These are the activations of a small neural network, seen along a few directions. Each row is one input.
Each table varies a few parts of the input and shows all the possible inputs, shuffled.
A made-up example of a description, with smaller parts first: one of 5 places around a ring, together with either a single point or one of 9 places along a line or (one of 3 separate values, together with one of 4 places along a line).
Shared parts are said once, and a part with two or three values counts as separate values.
In the rows, 128 means zero.

Other details of the inputs shift rows strongly along two fixed directions, in all tables alike. That doesn't count.

A family of inputs:
row 1: [138 103 138 129  90  30  95 113  73 135 137  92 138 114]
row 2: [124  77 119 140  77  48  85  71  96  73 166  97 103 152]
row 3: [ 99 107 143 119 186 243 166 153 200 131 126 199 159 154]
row 4: [110  50 124 107 150 123  91 121 157 103 158 133 114 162]
row 5: [ 88  62 157 147 134 146  90 108 154  92 168 125 114 159]
row 6: [ 73 170 127 158 184 177 137 162 153 127  65 154 123 111]
row 7: [112 113 179 137 189 241 156 159 205 114 135 181 148 138]
row 8: [119  86  94 105 124 156 117 130 154 117 140 144 108 138]
row 9: [134 175  77 151 111  24  85 101  78 138 107  72  93 125]
row 10: [123 199 154 173 149 148 162 161 171 180  51 144 142 124]
row 11: [119 149 162 131 165 234 159 163 171 148 135 142 153 111]
row 12: [ 78  72 155 142 155 196 114  98 179  95 144 144 127 136]
row 13: [ 92  22 121 126 127 126  65  97 180  78 178 140  75 182]
row 14: [ 90  75 134 118 177 193 125 152 180 128 128 157 167 122]
row 15: [112 166 137 162 166 165 150 171 187 173  43 150 134 121]
row 16: [105 108 144 124 167 247 128 149 206 151 117 186 114 118]
row 17: [130 152 158 134 142 187 175 143 166 117 123 187 164 127]
row 18: [129  69 121 101 110  66  98 107 109  96 186 105 113 188]
row 19: [177 183 134 110 138 175 181 178 119 202  76 173 162  75]
row 20: [100 143  74 136 172 132 115 126 158 126  99 109 101 131]
row 21: [152 237 106 171 106  48 130 127  67 170  84  91 131  98]
row 22: [ 75  68 114  98 158 228 118 114 188  91 166 121 113 167]
row 23: [152 110 107 119  78  70 100  97 102  83 193  96  81 165]
row 24: [141 104 134 116 119 120  90 115 132 103 189 102  84 162]
row 25: [142 147 130 112 143 160 177 144 135 127 102 179 176 120]
row 26: [122 227 117 148 171 127 188 190  95 176  32 153 170  71]
row 27: [ 76 103  68 126 175 139  78  89 183  75 151  86  77 200]
row 28: [108  61 106 113 131 125 110 125 151 114 151 151 116 160]
row 29: [ 99 104 147 131 153 173 138 121 149 130 109 145 154  98]
row 30: [182 144 123 104  96  60 122 148  69 176 127  98 135 108]
row 31: [127 144 144 130 136 166 166 123 142 108 126 153 170 108]
row 32: [ 93 238 149 165 196 201 203 184 151 149  58 169 166  86]
row 33: [166 117 140 138  87  73  78 112  87 125 164  86  88 141]
row 34: [106 101 146 132 127 188 109 104 151 111 146 111 101 124]
row 35: [149 109  84 102  82  50 105 104  76 122 144  85 112 115]
row 36: [117  69 135 129 127 119 114 105 155  80 189 138  92 182]
row 37: [ 97  82 127 118 140 181 102 105 158 120 141 116 107 111]
row 38: [161 163 133 141  80  99 128 109  71 139 120 113 122  96]
row 39: [168 134  92 102  82  61 128 112  76 118 160 103 114 146]
row 40: [139 129 124 124 112 153 124 132 140 143 113 156 118 109]
row 41: [139 145 134 104 114 102 161 127  71 130 117 117 172 111]
row 42: [105 135 108 138 148 117 138 138 171 132 100 109 110 185]
row 43: [ 88  56 112 114 152 172 120 118 174  84 132 151 138 138]
row 44: [169 171 127 121  80  85 145 115  77 124 142 102 132 100]
row 45: [149 193 174 148 134 188 167 165 111 192  92 141 167  70]
row 46: [ 82  14  97 100 131 132  85  92 188  56 172 140  88 187]
row 47: [199 200 140 130  88  83 163 147  66 169 136 122 134 100]
row 48: [143 134 156 145 125 141 131 129 135 139 128 169 135 124]
row 49: [ 82  64 139 114 166 212  82 123 196 120 154 135  97 137]
row 50: [112 166  88 150 135  81 108  94 130 106 142  80  91 155]
row 51: [116  93 122 102 159 231 131 142 190 111 145 160 106 167]
row 52: [ 98  72 113  96 139 163  90 121 155  92 178 102 105 174]
row 53: [144 191 181 141 156 182 197 173 125 168  97 160 202  80]
row 54: [168 188 114 108  99 111 165 133  73 151 111 123 162  92]
row 55: [138 193 135 158 140 105 158 142 158 151  86 122 128 143]
row 56: [130 167 119 143 162 124 165 168 161 173  50 132 136 123]
row 57: [140 100 114 133  71  26 102  90  71 111 140 103 121 123]
row 58: [131 110 169 152 131 143 126 128 138 139 135 147 137 139]
row 59: [ 76 108 101 159 101  22  66  89  91  68 161  67  46 182]
row 60: [185 170 154 138  99  47 138 147  62 184  98 132 167  81]
row 61: [176 147 123 142  63  53 103 104  74 123 152 110 100 125]
row 62: [185 178 151 126 103  93 136 154  80 195  99 126 139  73]
row 63: [100 186 110 139 165 130 150 159 114 117  85 131 139 140]
row 64: [115 104 141 132 144 179 140 132 175 128 102 187 149 114]
row 65: [ 96  64 118  98 144 164  84 134 163 117 154 113 108 141]
row 66: [195 179 147 147  84  88 140 133  74 180 123 127 122  96]
row 67: [144  98 116  95 123 120  97 125 121 114 170 103 100 165]
row 68: [118 136 136 115 156 201 173 144 149 113 100 172 187 123]
row 69: [167 178 148 111 130  91 164 152  69 159 108 130 192 100]
row 70: [143 129 126 116  91  84 113  95  82 107 176  72 106 130]
row 71: [120  70  92 120  75  63  67  81 106  89 167  83  78 139]
row 72: [138  93  90  99  90  56  98 100  75 120 162  69 109 124]
row 73: [164 149 122 110 101  51 158 133  53 155 108 108 176  73]
row 74: [167 203 159 131  99  78 186 131  51 161 112 119 191  75]
row 75: [156 147 148 154  90  88 145 119  96 137 117 153 152 116]
Description of these inputs: one of 5 places around a ring, together with either one of 3 separate values or (one of 2 separate values, together with one of 6 places around a ring).
Changing only the place on the ring of 5 turns row 8 into row 39. The same change can be made to row 35. Which row results? -> row 54
Changing only the place on the ring of 5 turns row 66 into row 19. The same change can be made to row 48. Which row results? -> row 28
Which other rows does row 59 become when the choice among 3 separate values takes its other values? List them by row number. -> row 10, row 21
Start at row 18 and move only the place on the ring of 6, one step at a time. The first step leads to row 3. Which rows follow, in order? -> row 25, row 68, row 41, row 69
Which other rows does row 50 become when the choice among 3 separate values takes its other values? List them by row number. -> row 32, row 55
Which other rows does row 31 become when the choice among 2 separate values takes its other values? List them by row number. -> row 44

A family of inputs:
row 76: [130 160 171 160 154 177 159 167 151 188  62 185 167  67]
row 77: [156 188 176 138 159 210 205 173 140 171  95 195 199  86]
row 78: [ 50  65 134 153 187 189 109 129 216  91 101 159 122 158]
row 79: [118  73 126 140 112 124  70  96 156  95 184 108  63 182]
row 80: [149 180 103 128 124  97 157 144 107 153  91 135 142 115]
row 81: [142 156  84 108 103  20 116 119  56 133 124  71 117 122]
row 82: [158 199 129 152 122  79 158 141  92 151 105 128 146 125]
row 83: [164 147 124 107 109 109 161 138  92 149 120 146 164 101]
row 84: [135 164 150 113 163 220 195 159 139 164  86 168 210  67]
row 85: [126  95 101 111 111 106  80 119 114 126 152  90  89 129]
row 86: [ 90  90 103 144 100  58  69  70 123  41 190  75  57 202]
row 87: [159 162 152 133  93  85 149 116  69 122 148 125 147 112]
row 88: [192 173 132 128  78  44 124 137  60 178 124  92 118 111]
row 89: [ 78  71 129 122 173 247  99 122 217 108 140 133 103 136]
row 90: [ 97  74 144 107 174 235 134 143 207 103 151 164 131 163]
row 91: [158 180 114 126 114  51 146 143  83 152 108  99 131 133]
row 92: [ 61  18 147 126 158 185  94 106 205  73 146 166 126 167]
row 93: [ 91  77  85 115 123  64  75  77 121  66 167  67  83 177]
row 94: [150 113 108 122  96 101  99 116 124 137 141 117  91 131]
row 95: [152 130 110  93 103  84 135 127  66 136 139 113 147 107]
row 96: [134 175 166 164 133 204 153 145 148 150 112 151 135  99]
Changing only one part turns row 85 into row 81. The same change can be made to row 79. Which row results? -> row 82
What do these inputs look like to the network? -> one of 3 separate values, together with either a single point or one of 6 places along a line
Start at row 84 and move only the place on the line of 6, one step at a time. The first step leads to row 95. Which rows follow, in order? -> row 83, row 90, row 77, row 87
Which other rows does row 96 become when the choice among 3 separate values takes its other values? List them by row number. -> row 86, row 87

A family of inputs:
row 97: [109  74  94 109 108  71  78  93 115  85 169  86  83 170]
row 98: [ 93  96 122 129 155 163 110 127 174 110 128 134 111 145]
row 99: [122 158 136 125 162 175 168 156 142 150  90 156 166  99]
row 100: [171 165 150 120 107 112 173 143  81 165 105 147 183  80]
row 101: [101 101 116 120 151 181 115 125 175 105 144 133 108 152]
row 102: [171 148 143 127  82  80 131 119  68 148 143 115 141 102]
row 103: [116 130 124 131 148 160 130 142 150 139 107 134 126 118]
row 104: [150 132 119 126  89  37 113 108  75 113 150  95 115 141]
row 105: [175 116 125 109  72  39 113 115  59 138 161 103 124 126]
row 106: [ 97  95 129 139 148 180 102 118 183 105 146 129  97 162]
row 107: [102  85 114 135 122  93  88 102 139  92 151 112  94 164]
row 108: [128 161 141 135 153 187 160 149 149 144 107 149 154 115]
row 109: [122 157 140 133 159 167 168 150 141 143  92 161 166 106]
row 110: [ 95 102 135 142 149 169 112 123 181 104 135 140 104 156]
row 111: [168 199 132 139 116 106 158 151  89 179  92 127 148  85]
What do these inputs look like to the network? -> either one of 3 separate values or (one of 2 separate values, together with one of 6 places around a ring)
